These are the activations of a small neural network, seen along a few directions. Each row is one input.
Each table varies a few parts of the input and shows all the possible inputs, shuffled.
Descriptions start from the smaller parts, as in this example, which fits no table here: one of 4 places along a line, together with either a single point or one of 11 places along a line or (one of 3 separate values, together with one of 5 places around a ring).
Shared parts are said once, and a part with two or three values counts as separate values.
In the rows, zero is written as 128.

Other details of the inputs shift rows strongly along three fixed directions, in all tables alike. That doesn't count.

Rows:
R1: [114 130 150 143 137 122 129 108 141 114 107]
R2: [114 127 114 148  97  93 123 134 124 104 134]
R3: [113 133 153 129 124 130 122 118 134 122  95]
R4: [131 135 130 117  80 113 135 140 113 119 143]
R5: [134 138 168 113 115 145 145 115 130 123 118]
R6: [140 137 160 122 113 143 142 112 132 133 120]
R7: [137 119 133 126 167 147 126 123 128 136 127]
R8: [120 134 129 123  93 111 122 138 116 120 128]
R9: [140 125 112 134 175 150 121 127 142 136 123]
R10: [124 126 128 127  91 109 121 132 121 127 127]
R11: [126 135 127 142  80  89 122 136 121 121 130]
R12: [128 129 112 126 166 133 122 119 146 139 135]
R13: [132 130 114 122 164 157 124 129 134 133 121]
R14: [ 50 103 103 221 144  89  58 152 139  68  55]
R15: [135 136 131 119 147 155 133 125 129 133 125]
R16: [120 127 152 140 122 135 124 116 137 122  96]
R17: [138 123 133 120 156 138 123 122 137 141 128]
R18: [139 128  92 113 114 127 128 148 106 131 161]
R19: [ 96 118 161 131 127 125 161 133 126 125 101]
R20: [125 125 165 129 116 138 129 118 131 124 110]
R21: [125 123 118 116 168 156 118 130 123 138 124]
R22: [122 125 161 136 131 122 119 119 135 125 106]
R23: [144 127 101 116 103 123 130 144 117 135 158]
R24: [141 129  90 109 126 134 129 148 116 133 159]
R25: [124 132 160 122 118 137 136 118 133 115 106]
R26: [130 132 119 116 158 153 125 126 124 141 126]
R27: [120 141 133 126  78 106 127 135 117 119 124]
R28: [146 127  87 128 127 140 125 147 118 136 158]
R29: [146 134  91 121 111 109 128 143 121 141 159]
R30: [134 125 114 123 159 152 120 125 133 147 125]
R31: [132 121 122 125 161 154 116 130 128 143 128]
R32: [125 130 166 132 112 137 136 108 128 125 103]
R33: [123 129 161 129 116 134 130 109 128 133 107]
R34: [137 133 103 117 101 123 135 144 109 124 154]
R35: [121 130 118 149  88  94 122 136 118 113 125]
R36: [125 133 162 128 112 133 131 114 132 134 110]
R37: [134 131 164 113 124 125 144 106 146 125 130]
R38: [138 129 162 120 115 144 143 111 127 129 121]
R39: [137 131 174 114 119 124 140 106 129 135 122]
R40: [118 127 150 140 134 123 128 113 149 109 109]
R41: [136 126  72 121 140 111 117 143 128 139 169]
R42: [146 132 123 129 161 149 131 125 136 137 133]
R43: [ 99 120 144 128  85  98 169 140 114 122 121]
R44: [134 130 112 128 165 141 130 119 148 131 136]
R45: [111 127 156 137 136 116 119 115 142 120 111]
R46: [129 132  80 129 117  98 122 139 119 136 166]
R47: [129 122  69 127 144 110 114 145 119 137 168]
R48: [131 132 143 107 133 140 131 121 130 133 122]
R49: [148 126 125 124 158 149 133 126 138 135 134]
R50: [120 124 131 110  92 108 178 146 114 134 141]
R51: [126 144 121 137  65  82 136 132 125 110 149]
R52: [145 134 166 123 119 134 144 114 135 125 124]
R53: [139 135  86 120 114 129 129 146 110 131 155]
R54: [144 125 137 116 144 138 134 123 136 134 133]
R55: [129 133 117 127 162 134 124 121 142 138 139]
R56: [149 126  89 123 132 125 123 150 117 137 165]
R57: [132 131 172 112 123 125 149 101 135 125 129]
R58: [138 120 131 119 153 155 129 125 124 140 132]
R59: [139 123 123 126 155 159 127 126 134 136 126]
R60: [ 66  98  74 209 173 103  51 158 125 101  66]
R61: [124 128 127 128  68  97 125 136 107 124 137]
R62: [140 120 120 132 176 154 126 126 131 134 129]
R63: [133 125 124 124 162 139 127 126 138 131 143]
Description of these inputs: one of 3 separate values, together with either a single point or (one of 4 places along a line, together with one of 5 places around a ring).
- Changing only the choice among 3 separate values turns R59 into R38. The same change can be made to R49. Which row results? => R62
- Changing only the choice among 3 separate values turns R31 into R10. The same change can be made to R55. Which row results? => R12
- Change only the place on the line of 4 in R20. List by row number the other rows that result. => R4, R56, R63
- A walk changes only the place on the ring of 5. It starts at R46 and steps to R47. List the rest of the walk in order. => R57, R2, R1
- Change only the choice among 3 separate values in R18. List by row number the other rows that result. => R4, R24

Rows:
R64: [153 121 126  98 164 152 137 123 126 185 143]
R65: [112  95 130 174 229 174 111 121 163 129  88]
R66: [153 145 153  81 181 159 147  89 125 170 175]
R67: [115 129 118 120  92  99 175 147 118 143 133]
R68: [114 135 166  89 149 147 154 108 149 136  93]
R69: [153 131 138 116  56  89 125 126 123 105 159]
R70: [ 81 109 164 140 190 135 124 129 139  97  71]
R71: [127 123  45 145 124 113 128 149 127 111 180]
R72: [145 157 182  78 111 141 150  67 136 162 140]
R73: [155 163 156  95  58 101 159 119 147 109 145]
R74: [118 142 152  94  55 100 167 108 115 130 146]
R75: [ 86 122 165 197 167 133 101 120 172 102  35]
R76: [ 70 113 144 202  28 114  51 175  83  77  31]
R77: [151  98  32 171 135  99  87 165 114 135 173]
R78: [135 122 143 165 159 131  99 116 151 128  93]
R79: [119 145 142 146 169 159 134 113 156 109 105]
R80: [121  89 129 159 247 163 107 128 135 156  98]
R81: [128 108  87 143 132 103 155 171 104 144 165]
R82: [131 140 184  91  53  88 146 125 112 124 150]
R83: [176 139 143  41 172 189 151 114 132 187 171]
R84: [145 142  21 142 125 104  58 171 120 117 165]
R85: [151 133  87  97 107 124 151 144 130 122 187]
R86: [ 93 124 204 151  15 133 142 131  90  77  38]
R87: [ 94 119 123 135 140 114 152 145 111 114 131]
R88: [161 140 179  99 135 154 149  73 138 139 148]
R89: [143 146  15 158 136 110  68 153 115 120 166]
- Describe the family of inputs behind these rows. => one of 2 separate values, together with either a single point or (one of 3 separate values, together with one of 4 places along a line)
- Changing only the choice among 2 separate values turns R72 into R74. The same change can be made to R89. Which row results? => R79
- Change only the place on the line of 4 in R83. List by row number the other rows that result. => R69, R82, R84

Rows:
R90: [ 92 111 145 171  93 116  75 128 103  91  60]
R91: [147 139 135 113 181 139  97 116 144 143 120]
R92: [160 136 137 101 146 140 105 104 149 156 131]
R93: [127 121 135 103 167 129 132 103 144 132 149]
R94: [157 171 187  98 115 130 154  93 143 143 145]
R95: [101 115  97 155 140 116 131 157 105 115 105]
R96: [126 117 175 117 114 147 171 104 128 135 100]
R97: [142 123 138 132 174 148  89 101 142 124 118]
R98: [130 119  59 146 135 105 127 127 131 137 159]
R99: [159 122 182 110 114 156 170 116 117 147 150]
R100: [135 146 128  96  68  68 149 128 123 116 177]
R101: [ 76 102 118 184 169 139  49 148 105  95  41]
R102: [136 118 112 135 193 141 140  95 137 133 134]
R103: [ 97 144 118 167  93  92  95 120 124 102 127]
R104: [149 118 122 139 192 143 118 125 155 155 141]
R105: [185 137  73 116 131 158 153 155 141 119 196]
R106: [142 142 180  98 100 130 188 119 121 143 110]
R107: [109 144 174 133  76 137 146 114 108 117 107]
R108: [124 120 142 149 122 129 131 153 112 123 110]
R109: [106 113 139  93 164 168 152 125 113 140 137]
R110: [ 82 131 161 104  55  82 147 150 106 106 112]
R111: [193 143  20  99 108 133 172 167 112 120 231]
R112: [105  98 123 171  94 116 109 153 114 118 108]
R113: [117 107 117 140 198 175 144 122 122 136  97]
R114: [120 124  70 153 163  97 111 143 133 128 129]
R115: [145 111  81 144 112  92 115 144 125 134 193]
R116: [124 123 187  72  98 150 180 110 124 149 145]
R117: [130 104 109 149 157 152 122 165 131 146 116]
R118: [185 151  56  75  71 132 177 160 118 120 233]
R119: [121 126 161 104 147 121 138 105 169 142 119]
R120: [102 110  80 142 140  97 100 136 143 126 144]
R121: [126 159 144 131  76 108 128 114 151 134 130]
R122: [109 119 174  84 131 153 159 124 134 147 112]
R123: [107 123  70 134 159  91  98 157 139 123 140]
R124: [140 132 180 100  90 132 189 112 129 145 107]
R125: [ 97 133 165  98  41  83 166 143  96 110 133]
R126: [127 150 177 111 147 168 152 114 118 139 106]
R127: [107 146 112 153  68  95 106 115 132 122 136]
R128: [157 133 114 127 180 181 114 124 162 109 121]
R129: [ 88 121 160 157  68  93  78 140 102  88  49]
R130: [158 152  55 123 108 139 136 162 131 109 191]
R131: [152 123 134 136 200 139 118 128 149 146 142]
R132: [119 140 130 129 177 172 129 139 123 139  98]
R133: [152 122 170 103 103 164 124 102 117 142 109]
R134: [138 126 162 125 128 137  99  86 152 131 108]
R135: [119 131 162 124 134 176 140 107 129 144 102]
R136: [121 118  48 154 158  98 115 140 136 136 142]
R137: [137 123 114 152  94  79 121 134 119 117 176]
R138: [107 160 158 154  57  71 116 118 125  96 122]
R139: [112 121  88 163 150  89 114 135 124 111 126]
R140: [ 93 125  81 161 136 140  96 163 117 131  99]
R141: [142 120 148 118 171 165 141 145 128 151 107]
R142: [152 131 175 126 166 131 139 104 142 132 144]
R143: [138 111 122 115 170 181  94 128 121 148  95]
R144: [117 137 140 154  96  78  79 123 124  97 102]
- Describe the family of inputs behind these rows. => one of 5 separate values, together with either a single point or (one of 2 separate values, together with one of 5 places around a ring)
- Changing only the choice among 5 separate values turns R124 into R140. The same change can be made to R96. Which row results? => R135
- Changing only the choice among 5 separate values turns R137 into R93. The same change can be made to R131. Which row results? => R123
- A walk changes only the place on the ring of 5. It starts at R114 and steps to R139. List the rest of the walk in order. => R102, R98, R136
- Change only the choice among 5 separate values in R126. List by row number the other rows that result. => R95, R101, R108, R125
- A walk changes only the place on the ring of 5. It starts at R110 and steps to R125. List the rest of the walk in order. => R109, R116, R122
